A small network was trained on invented records. Each row is its activation on one of them, seen along a few directions.
Here are examples, each followed by its value of one field, FEF.
The largest differences between rows may come from other fields.
In the rows, 500 means zero.
Random noise pushes rows far along 22 fixed directions. That doesn't count. These rows show it; they differ only by the noise:
[504 548 369 644 368 542 545 460 645 654 410 569 335 423 530 540 590 432
 473 500 673 325 693 406 707 430 657 520 360 513 641 600 428 592 443]
[515 488 452 366 571 460 480 284 399 503 435 228 515 554 204 555 519 487
 666 527 482 647 293 534 357 750 720 491 695 606 299 564 525 687 431]
[350 427 460 309 698 429 470 555 653 446 552 509 325 574 489 492 587 437
 401 414 442 597 529 699 598 508 539 647 508 441 646 574 662 456 550]
[574 592 340 527 360 375 432 496 494 546 417 497 260 516 653 498 396 526
 433 514 395 499 608 517 498 550 577 447 540 544 735 783 478 440 521]
[427 532 302 409 504 575 587 433 371 475 523 428 649 371 609 510 320 483
 485 625 481 393 427 467 544 400 455 531 427 632 556 732 541 502 479]
[527 375 565 411 582 557 520 576 452 543 454 580 457 650 572 551 593 502
 477 485 494 523 595 495 471 372 501 512 453 531 595 334 595 440 488]
[417 513 272 645 543 518 473 492 589 548 448 386 362 388 415 528 493 433
 495 472 445 394 330 468 603 570 509 409 525 607 351 570 387 578 438]
[413 468 465 511 422 561 422 547 423 479 452 477 640 513 531 568 359 568
 455 485 479 456 576 478 598 388 515 424 572 558 476 461 655 505 405]
[399 531 442 644 605 559 379 606 478 339 593 356 645 487 839 592 380 375
 402 516 526 355 547 684 369 357 603 255 506 516 602 577 609 513 496]
[638 643 545 525 542 450 561 530 427 441 400 594 544 359 592 516 467 313
 638 578 511 579 283 301 437 372 430 420 388 456 633 642 324 543 581]
[492 470 678 681 547 457 479 626 481 335 644 470 598 484 550 391 413 543
 516 541 403 515 473 724 301 546 486 321 583 426 446 531 618 437 582]
[565 578 508 304 587 363 568 480 467 583 593 440 675 428 484 533 320 483
 404 689 646 492 466 491 492 403 459 638 624 528 645 689 564 514 520]
[480 709 510 506 512 571 605 341 444 438 495 357 510 445 450 593 446 425
 294 599 414 675 418 491 476 459 544 487 552 665 408 722 333 636 457]
[517 491 400 616 434 744 327 440 477 511 628 346 751 326 460 571 523 568
 377 528 737 329 649 587 584 447 646 615 508 461 728 427 386 599 515]
[525 356 428 597 552 495 408 520 583 554 594 473 405 497 383 517 557 704
 516 470 402 398 514 550 509 468 568 578 552 437 524 576 438 525 577]
[495 538 589 432 577 517 379 626 689 570 432 642 248 579 498 296 585 339
 532 514 382 509 345 334 512 602 567 438 577 445 373 531 731 469 522]
[323 351 590 427 607 565 428 451 616 444 540 446 493 484 323 479 498 615
 474 471 285 580 368 446 526 562 513 581 563 597 293 627 581 581 530]
[467 518 641 619 528 437 598 718 410 373 448 590 305 469 543 531 420 445
 478 424 534 617 510 622 593 343 544 367 471 659 632 505 441 511 531]
[532 348 567 629 438 414 533 555 464 419 572 656 744 469 486 510 424 650
 657 538 328 535 493 571 409 427 397 390 527 260 526 451 600 366 553]
[367 496 447 562 350 363 639 387 613 525 279 485 608 546 484 656 517 334
 290 441 493 618 590 445 422 541 463 511 440 616 362 560 305 641 391]
[537 627 541 490 381 322 735 472 388 678 535 782 562 436 402 478 387 598
 505 507 343 676 379 548 450 546 312 355 420 410 370 418 491 291 598]
[559 752 481 454 415 493 431 589 541 590 532 688 523 513 632 474 491 388
 398 562 429 452 471 328 434 419 387 376 473 319 353 443 505 411 503]
[520 412 614 641 458 497 549 363 514 539 465 377 642 597 556 604 428 672
 386 506 549 492 770 505 523 441 473 550 511 582 566 492 492 500 436]
[478 588 381 449 380 516 403 523 380 632 433 494 556 513 492 519 332 694
 404 427 502 381 590 389 661 348 470 566 500 565 471 563 552 516 485]

[537 769 540 535 568 603 456 470 587 476 509 427 324 547 666 363 520 443
 517 560 497 368 555 381 609 456 481 430 432 446 413 678 666 503 451]  gezur
[475 330 581 472 586 454 348 566 761 372 473 638 436 580 522 607 646 383
 610 462 445 585 504 415 534 397 700 532 586 313 673 535 549 561 513]  kot
[549 419 547 573 419 562 449 477 540 446 406 507 565 604 562 312 638 402
 616 518 529 423 538 466 250 574 745 577 455 403 518 656 548 654 574]  suze
[686 731 450 478 571 327 383 677 345 470 437 370 490 653 534 441 401 440
 470 463 602 425 397 483 371 372 522 521 673 457 430 577 433 590 525]  nire
[542 439 556 428 499 513 518 508 398 572 490 567 525 495 422 567 696 507
 554 449 555 522 507 547 288 486 591 454 336 496 513 432 446 581 595]  bera
[574 675 497 397 658 405 641 518 358 547 400 436 368 652 231 510 490 474
 604 449 606 646 382 569 787 387 535 522 708 451 384 326 693 513 358]  riv
[506 364 625 515 483 321 467 493 577 506 442 556 410 672 433 516 537 612
 548 336 439 591 535 481 397 593 556 561 521 501 437 459 410 497 582]  riv
[569 462 450 472 531 399 434 479 435 539 589 467 684 544 560 494 411 647
 587 555 366 382 451 488 307 405 490 478 558 306 456 696 651 477 576]  bera
[505 509 441 488 628 360 496 707 452 439 422 607 594 469 708 401 387 398
 472 478 377 458 299 509 393 342 303 444 431 473 627 694 583 402 646]  lofo
[477 655 386 430 481 393 627 371 523 693 472 425 545 472 491 533 396 466
 434 513 709 348 530 369 581 511 444 595 413 631 356 581 411 565 450]  goro
[428 363 586 496 496 317 489 535 619 648 485 593 670 568 554 596 477 516
 519 415 587 397 573 437 398 425 545 461 451 419 422 470 597 544 538]  suze
[448 439 680 412 575 655 341 406 462 384 666 359 530 431 477 570 527 687
 637 446 579 486 564 463 513 578 542 556 403 560 493 419 422 561 543]  nire
[471 488 358 585 364 292 549 412 505 555 451 475 543 478 451 479 383 635
 590 375 483 418 521 469 513 620 379 595 422 446 372 561 333 473 531]  goro
[516 478 543 356 462 547 513 632 226 337 497 517 562 421 409 371 439 510
 701 523 538 540 386 577 435 548 461 472 462 580 510 444 580 489 541]  gezur
[408 570 628 432 406 531 577 416 352 394 516 515 673 657 613 406 315 507
 390 431 514 660 610 638 479 533 634 577 517 536 494 466 635 419 533]  zug
[527 432 427 437 499 620 337 632 358 413 601 515 415 381 559 641 426 640
 587 503 430 501 488 467 638 485 290 365 533 548 646 190 399 307 434]  les
[546 359 563 606 643 625 763 401 505 562 584 534 541 517 687 517 460 420
 406 697 419 573 386 507 365 517 409 432 495 683 553 378 397 312 493]  kot
[539 546 440 272 462 523 634 260 459 557 547 415 529 724 532 443 506 418
 391 650 429 596 523 505 278 725 539 631 614 550 306 476 520 429 407]  lofo
[524 560 447 474 415 521 370 557 489 431 672 558 619 402 479 552 430 498
 544 596 479 507 445 511 445 513 541 428 642 323 498 418 456 474 493]  zug
[541 474 470 627 511 586 667 445 389 477 447 431 520 626 585 486 465 531
 626 553 515 365 563 479 509 381 547 417 461 572 372 491 587 516 389]  les

Here are new rows. What is FEF for each?
[403 589 572 366 565 537 506 474 538 503 573 593 563 527 637 532 404 410
 517 530 493 482 402 350 516 454 508 416 465 525 339 470 595 446 496]  lofo
[496 360 719 548 596 369 424 612 541 627 458 568 412 487 368 575 469 774
 630 325 526 479 521 394 661 380 423 481 460 542 471 421 554 519 571]  nire
[432 646 600 423 448 616 263 669 361 430 625 498 346 409 501 567 532 655
 554 372 581 418 603 520 507 404 600 384 347 546 424 456 437 638 560]  nire
[501 541 593 736 505 386 646 508 614 528 716 485 350 372 415 601 366 651
 614 642 505 400 539 503 676 514 397 261 618 523 282 440 477 412 363]  goro
[567 467 479 594 403 497 566 505 551 504 576 632 426 525 689 440 405 486
 615 563 547 369 538 365 493 576 453 458 436 519 481 370 353 323 505]  gezur
[586 571 577 416 736 432 543 465 434 522 670 372 422 592 526 566 557 604
 524 518 508 489 475 564 351 436 420 523 456 478 415 482 380 498 571]  suze
[580 521 408 375 510 373 379 539 456 649 419 433 486 444 310 496 514 507
 579 480 583 477 431 478 593 587 438 502 620 391 545 444 663 488 450]  bera
[437 428 344 577 408 424 707 280 482 673 494 517 567 496 452 547 409 599
 677 417 556 338 443 352 528 635 461 519 320 611 186 389 296 467 479]  goro
[379 544 585 371 602 578 500 515 420 480 603 315 535 400 418 543 484 477
 436 514 715 504 530 673 517 585 478 452 476 703 444 358 569 576 438]  gezur
[429 328 513 312 535 724 485 449 430 374 590 407 492 613 494 340 531 593
 615 536 507 378 556 440 471 602 537 748 436 646 366 451 556 503 493]  goro
